A small network was shown many inputs. Here are its activations along a few directions, one row for each input.
In each table, some parts of the input vary, and every possible input appears once, in random order.
A made-up example of a description, with smaller parts first: one of 4 places along a line, together with either a single point or one of 11 places around a ring or (one of 2 separate values, together with one of 8 places around a ring).
Shared parts are said once, and a part with two or three values counts as separate values.

Rows:
x1: [ 17.1  57.9 -41.2 -33.0  -8.0 -44.9  38.0   9.7   6.9  24.4  25.5  -8.9
   2.7]
x2: [-45.6 -47.3  21.3  -1.3  15.9  43.4  39.1 -35.8 -48.3  28.9 -20.1 -23.5
 -43.4]
x3: [ 24.8 -40.4  -2.2 -12.4 -20.9 -33.9  95.4 -10.4 -34.0  -7.2  23.1 -12.0
 -18.2]
x4: [-24.4  23.1 -33.3  -1.3  59.0  -4.7 -11.2  44.2  58.6  16.0  58.6 -27.5
 -10.0]
x5: [  0.1   9.4  53.2 -35.7  37.0  49.9 -45.3   1.5 -34.8 -26.0 -50.6  33.6
  -5.8]
x6: [  6.7  60.2 -46.3 -15.3 -11.5   6.4  10.0  20.4  -5.3  35.7  12.3 -32.7
   0.2]
x7: [  5.4 -44.8 -17.1   4.3 -21.0  16.2  72.5  -8.9 -49.3   9.0  13.4 -24.8
 -27.5]
x8: [ -7.7  16.1  13.0  48.6 -59.9  -9.7 -47.1 -32.8  35.5  23.6 -26.5  11.9
  30.2]
x9: [  9.6  18.0 -14.3  46.7 -35.1 -67.6   9.1 -18.1  28.4  -9.0 -20.2  39.5
  51.7]
x10: [-24.1  19.9  25.0  61.3  -6.9  13.7 -45.2 -22.9  40.5  32.5 -75.0  17.5
   7.6]
x11: [ -2.1  18.9 -22.9  67.0 -43.3 -17.1 -15.6  -4.6  22.8   6.4 -33.8  27.9
  41.3]
x12: [  9.0 -41.1  18.8 -28.8  63.1  20.1 -33.6  37.4  41.7 -79.6  31.0  32.3
  14.5]
x13: [-11.4 -42.2  16.1 -12.1 -39.8  21.7  37.2 -43.2 -48.2  11.0  27.5 -33.0
 -42.2]
x14: [ -7.8  59.9  -8.7 -27.7 -23.2   9.6 -18.4  -1.9  -2.4  50.0  19.4 -55.9
  -7.5]
x15: [ 30.0  -6.1  37.0 -57.4 -18.0  20.7 -57.8  -7.1 -37.6 -29.4  -3.9  28.6
   1.9]
x16: [-29.2 -84.6   7.6  25.4  47.3  -2.9  51.0  18.9   4.6 -14.9  71.9 -13.4
 -32.2]
x17: [ 43.5 -11.2  -8.4 -45.9  -3.0  19.4 -24.2  25.8 -34.5 -41.8 -24.0  32.7
  12.4]
x18: [ 51.6 -16.3   0.5 -63.6  -1.2 -38.1   3.7  18.6 -20.1 -55.5 -16.0  36.1
  21.8]
x19: [-30.3  64.6   7.1 -12.4  35.7  30.4 -16.1   5.8   0.1  55.5 -36.0 -58.7
 -11.3]
x20: [-15.2 -14.1  -5.3  93.6  33.7 -32.6 -41.3   3.6  75.5 -29.6  23.5  30.3
  14.0]
What do these inputs look like to the network? -> one of 4 separate values, together with either a single point or one of 4 places along a line
Changing only the choice among 4 separate values turns x15 into x14. The same change can be made to x17. Which row results? -> x6
Change only the choice among 4 separate values in x18. List by row number the other rows that result. -> x1, x3, x9
Change only the place on the line of 4 in x11. List by row number the other rows that result. -> x8, x9, x10

Rows:
x21: [-30.5  41.0 -17.8  48.5  18.5 -21.4 -21.0  12.8  46.8  40.3   8.4 -24.5
  -4.5]
x22: [  8.4   8.5 -14.6 -45.0  23.8  33.4  12.0   6.4 -21.8   2.2  37.4 -30.7
 -27.7]
x23: [ -2.1 -21.1  21.3 -75.8  22.7  28.8  -9.0  12.9 -40.8  -5.0  -6.9  -7.9
 -24.2]
x24: [-27.2  19.8 -17.2  68.2 -36.5 -27.4  -5.0 -28.0  22.8  37.2  -6.5   4.1
  18.7]
x25: [  8.3 -79.5  13.7 -20.4  42.6 -18.3  49.0   8.9 -10.9 -58.1  61.9  27.4
 -18.4]
x26: [-12.0 -21.9  -0.7  17.3 -38.3   0.4  70.4 -26.5 -28.6  27.6  26.8 -35.6
 -19.3]
x27: [  9.4  27.1  25.5   1.6  -6.5   2.1 -49.8 -14.8   4.6 -13.6 -56.8  24.9
  32.8]
x28: [  7.8  37.7  25.5 -22.2  20.8   3.7 -71.5   6.1  25.5  -5.3 -34.5  14.3
  20.5]
x29: [ 15.5 -21.5  22.0 -30.6 -13.2  37.8  15.3   0.1 -66.6 -15.6 -27.8   8.0
 -20.0]
x30: [-20.8  -9.9 -24.6  -9.9  17.6  13.4  53.4  -0.1  -2.8  35.7  35.9 -59.1
 -32.0]
x31: [ 14.0  22.0 -13.8  22.6 -41.0 -29.2 -15.3 -15.8  12.3  14.4 -46.9  32.0
  40.0]
x32: [ 21.5 -17.1  -5.0 -11.6 -51.6  -2.8  45.7 -15.1 -54.2  -6.3  -7.3  -3.5
 -21.0]
x33: [ -6.5  62.4  -6.8   8.5  19.7   6.1 -44.2  24.9  45.0   7.6  -2.6   4.8
  15.4]
x34: [ 14.3 -47.5  -7.6  48.8  21.6 -26.6 -30.0  28.3  68.9 -61.0  18.9  45.9
  39.7]
Changing only one part turns x34 into x25. The same change can be made to x28. Which row results? -> x23
What do these inputs look like to the network? -> one of 2 separate values, together with either a single point or one of 6 places around a ring

Rows:
x35: [ 11.8  15.4  -7.5   2.6 -19.1  22.1 -48.7 -17.5  -5.0 -10.0 -55.0  28.3
  52.4]
x36: [-32.7  19.6 -18.8  30.4  15.7 -47.2  24.8   0.5  28.5  33.6  28.5  -4.9
   8.7]
x37: [ 18.8 -58.6  28.0 -63.1  45.7  37.9  14.2  26.4 -51.7 -70.0  34.9  37.5
 -45.7]
x38: [-28.6 -48.7  11.6 -18.9  16.9  31.0  59.1 -14.3 -47.6  32.9  14.3 -70.1
 -53.5]
x39: [-25.0 -23.9 -15.9  77.7 -19.9  -2.2  15.6 -17.2  33.1  24.2  33.2 -21.9
 -12.1]
x40: [ 11.7 -34.9   7.5 -32.8 -36.4  -7.9  56.4  -5.4 -79.5  21.4  -7.3 -25.9
 -40.6]
x41: [-28.6  63.3   3.0 -14.8  -2.5   1.2 -45.7  -2.6  23.4  47.5  21.4 -20.5
  -0.1]
x42: [-17.9 -36.4  -1.9 -40.2  19.5  25.7  72.9   9.4 -45.0  34.6  44.9 -64.3
 -22.1]
x43: [ 26.4 -56.5   7.0 -48.8  -4.5   4.3  40.7 -24.4 -73.6  -8.7   1.6  22.5
 -18.6]
x44: [-39.4 -36.4   6.9 -30.8   9.0  46.5  61.9 -12.3 -40.4  20.7  11.6 -66.7
 -62.5]
x45: [-27.7 -18.7  -6.1 -52.8  10.9  41.7  77.2  11.2 -36.2  18.0  42.6 -60.8
 -28.2]
x46: [  7.0  -0.8  49.5 -34.0  21.5  15.1 -91.4  22.8  26.7 -46.4 -10.4  30.7
  14.3]
x47: [ 13.0  38.8 -43.9  -3.3  17.2  -4.6 -57.1  26.0  27.1  -6.5 -18.4  -1.5
  26.7]
x48: [ 10.7 -25.6  -1.5 -50.8 -43.2   1.3  56.3  -4.6 -75.8  14.4 -10.0 -19.2
 -52.2]
x49: [ 15.9  37.3 -24.1   2.9  30.1 -28.2 -14.4  27.1  56.4  -2.5 -27.6  15.1
  18.4]
x50: [  0.8  18.8  10.2  38.2 -41.5 -44.4  23.8 -16.9 -10.1   7.4 -18.2   2.1
  13.6]
x51: [ 14.3 -41.5  -7.8  34.1 -39.3 -14.6   2.3 -30.0  20.6 -25.2   0.9  33.5
  29.4]
x52: [-22.4  49.9 -19.4  48.3   4.6  33.1 -41.2 -10.0   8.7  40.1 -21.6 -23.0
  -1.7]
x53: [  6.0  11.0 -11.3   3.0  25.8 -56.4   6.0   2.0  40.3 -19.0  15.3   2.9
  17.4]
x54: [ 17.1  42.0   0.5 -39.6   3.2 -11.6 -65.4  11.5  35.0  -2.6   9.4  -8.5
  13.8]
x55: [-27.7  51.7  26.7   9.6  -3.4  26.6 -48.1 -30.5  20.0  47.7   1.3 -31.5
 -17.9]
x56: [  2.8 -35.3  35.8   8.6  45.3 -23.4 -29.5  15.0  32.0 -59.9  -4.7  44.9
  17.9]
x57: [ 26.8 -64.7  31.5 -46.3  54.0  24.1  18.2  22.9 -57.0 -65.1  39.8  32.8
 -31.9]
x58: [-20.9  41.0  -7.8  57.9  16.9   9.3  -3.1  -2.8  32.7  41.2 -29.9 -11.9
  -7.5]
x59: [ 15.0  12.8   9.6   9.9  -4.2  -1.5 -12.0 -15.2  20.7 -10.3 -64.8  38.7
  43.7]
x60: [ 11.7 -12.7  22.7  10.7  47.9   4.4 -45.9  41.9  43.2 -43.1 -42.6  51.1
  28.6]
x61: [-27.9  51.6 -28.7  32.0  22.7 -16.0   3.6  18.4  42.8  47.6 -11.4   7.9
   5.3]
x62: [ 11.2 -66.3   8.1  32.4   7.4  -5.0 -31.6  25.0  39.4 -60.1  26.6  50.1
  16.1]
x63: [ 45.5 -21.0  -7.1 -56.8  24.6   5.6  62.7  16.4 -45.0 -16.0  56.8 -33.3
 -21.1]
x64: [-25.3  57.7 -48.6  25.2   8.3   6.0 -38.9  16.2  15.9  44.2  -2.9  -5.6
  11.6]
x65: [  7.4  57.8  -9.0  30.7 -51.2   7.2 -29.5  -5.4 -16.5  20.5 -46.7   3.5
  21.1]
x66: [ 17.5 -24.1 -38.7  28.2 -14.2 -37.5   5.5   7.2  51.9 -22.0  48.3   6.4
  13.4]
x67: [  7.8 -13.0 -13.5  62.3 -68.7 -27.3  19.7  -9.8   0.7   3.2   8.0   2.5
   9.9]
x68: [  7.5 -13.5  18.6   9.6  -4.6 -29.4   3.7 -38.2   9.5 -22.7 -27.5  31.8
  34.4]
x69: [ 14.2  20.4  27.9 -31.4 -29.1  10.9 -57.3 -35.3   5.8  -4.0 -34.1  24.4
  31.0]
x70: [-27.7 -13.9 -35.7  53.6 -16.4 -23.4  22.9  -0.5  41.3  27.9  55.3  -5.6
   3.7]
x71: [ 28.3 -13.8 -11.9 -66.8  13.5  26.9  63.9  31.0 -46.2 -35.5  54.7 -31.0
 -21.3]
x72: [  8.4  60.8  24.5  -4.9 -59.8  -0.2 -39.7 -19.9  -9.5  28.3 -27.4   1.2
   5.7]
x73: [-39.2  10.2  12.8  52.8  16.2 -20.9  19.4 -27.4  22.0  26.9   4.2 -29.8
 -11.2]
x74: [  8.8  -3.9  10.6  -1.6  33.7  21.3 -83.2  31.6  23.4 -47.8 -35.2  32.8
  28.1]
x75: [ 12.8 -46.8   0.2 -61.5 -14.4  15.1  44.7 -23.5 -70.4 -26.3  -3.5  22.4
 -31.0]
x76: [ 11.7  50.7   6.1  38.7 -38.1 -15.5   7.0   1.2   8.4  21.2 -54.4  12.8
  14.0]
What do these inputs look like to the network? -> one of 6 places around a ring, together with either one of 2 separate values or one of 5 places along a line
Changing only the place on the ring of 6 turns x50 into x36. The same change can be made to x40. Which row results? -> x42
Changing only the place on the ring of 6 turns x53 into x73. The same change can be made to x49. Which row results? -> x58
A walk changes only the place on the ring of 6. It starts at x54 and steps to x41. List the rest of the walk in order. -> x55, x72, x69, x46
List by row number the other rows that have the place on the ring of 6 in common with x74. -> x37, x46, x56, x57, x60, x62
Change only the place on the line of 5 in x51. List by row number the other rows that result. -> x35, x59, x68, x69
A walk changes only the place on the ring of 6. It starts at x45 and steps to x71. List the rest of the walk in order. -> x37, x75, x48, x44

Rows:
x77: [ 18.8 -60.3  23.6 -76.6 -11.6  24.5  41.1  -4.8 -79.1 -23.4  29.5 -13.1
 -33.5]
x78: [ -7.8   2.9 -24.3 -26.1   3.0  22.8  63.5   7.9 -50.7  35.4   0.4 -45.2
 -38.3]
x79: [  1.1  47.8 -26.9  43.0 -36.6 -11.6 -42.6 -15.4  21.5  31.7 -75.0  31.1
  50.4]
x80: [ -6.5  -7.5 -11.6  -7.3   6.7 -16.4  72.3  15.2  -8.6  17.5  38.6 -53.1
 -46.3]
x81: [ 11.9  31.7   6.9 -25.2  16.9   5.2 -93.3  18.0  50.9 -20.8   3.1  17.0
  32.1]
x82: [ -7.5  28.8 -30.7  53.9 -25.6 -41.8 -42.8 -10.1  44.0  26.9 -29.4  36.0
  57.5]
x83: [  1.4 -12.2  21.9 -34.5  30.7  17.3 -20.4   4.7 -28.1 -22.3 -17.6  33.5
   0.9]
x84: [-36.1  24.3 -12.7  37.8 -17.2  16.8   0.8 -15.2 -11.8  58.3 -26.1 -19.7
 -20.0]
x85: [-39.4   1.9 -19.5  47.9  -7.4 -14.2   2.9  -8.5  23.2  51.7  12.9 -23.1
  -8.6]
x86: [ 22.0  29.8  15.0  30.2  17.0  -3.4 -56.5  14.4  72.6 -52.5  10.6  23.1
  40.9]
x87: [ 30.4 -72.4  23.2 -29.2  -8.4   9.9  78.1  -6.3 -46.2 -52.8  30.5 -10.1
 -34.4]
x88: [ 11.5 -14.7  35.0 -13.9  32.6  -9.1  -3.2   0.1  12.6 -49.7  22.5  23.7
  -0.8]
What do these inputs look like to the network? -> one of 2 separate values, together with one of 6 places around a ring
Changing only the place on the ring of 6 turns x86 into x87. The same change can be made to x81. Which row results? -> x77
Change only the choice among 2 separate values in x80. List by row number the other rows that result. -> x78

Rows:
x89: [ -0.6  33.6 -21.2 -25.9  -5.9   3.1  24.8   0.6 -19.3  34.7  -3.2 -32.7
  -7.3]
x90: [-24.7  -3.8   4.6  21.4  -5.5   9.2  18.2 -15.7  -7.4  28.4  10.7 -23.8
 -10.4]
x91: [-10.9 -11.4  -3.9  16.6   1.2 -23.5  23.1  -9.5  19.5  13.3   9.9 -12.2
  -3.3]
x92: [-11.9  12.2   2.8   5.8 -19.5  15.5  10.9 -10.0 -21.4  26.8  -7.0 -25.2
 -28.5]
x93: [  3.7 -10.5 -14.8  12.8  -5.3 -18.7  26.2  13.8  11.1  -4.5  37.7 -13.0
   0.0]
x94: [  4.1  25.5  -7.5  48.6 -20.4 -20.8 -26.3  -7.1  30.7   2.3 -44.7  30.8
  36.9]
x95: [  8.6 -29.9  -5.4 -16.0  18.5  18.3  -4.9  10.2 -10.1 -26.5   7.5  18.0
  -9.3]
x96: [  3.3 -12.5  16.1 -17.3  44.9   6.2   8.3  19.7  -3.7 -28.9  -4.2  13.1
  -3.9]
x97: [ -9.3  40.7  -3.7  11.8   9.1   0.9 -79.8   7.5  41.8   5.7  -3.6  20.4
  19.2]
x98: [ 17.7 -29.6  13.0 -24.3  -0.5  13.8   1.9   0.0 -12.9 -27.9  -0.8   5.2
   6.7]
x99: [ 19.9 -14.3  20.0 -33.5 -16.6  -4.1  -2.5  -9.5 -28.3 -23.3  -2.4  19.4
  -0.1]
What do these inputs look like to the network? -> either one of 2 separate values or one of 4 places along a line or one of 5 places along a line
A walk changes only the place on the line of 4. It starts at x99 and steps to x98. List the rest of the walk in order. -> x95, x96
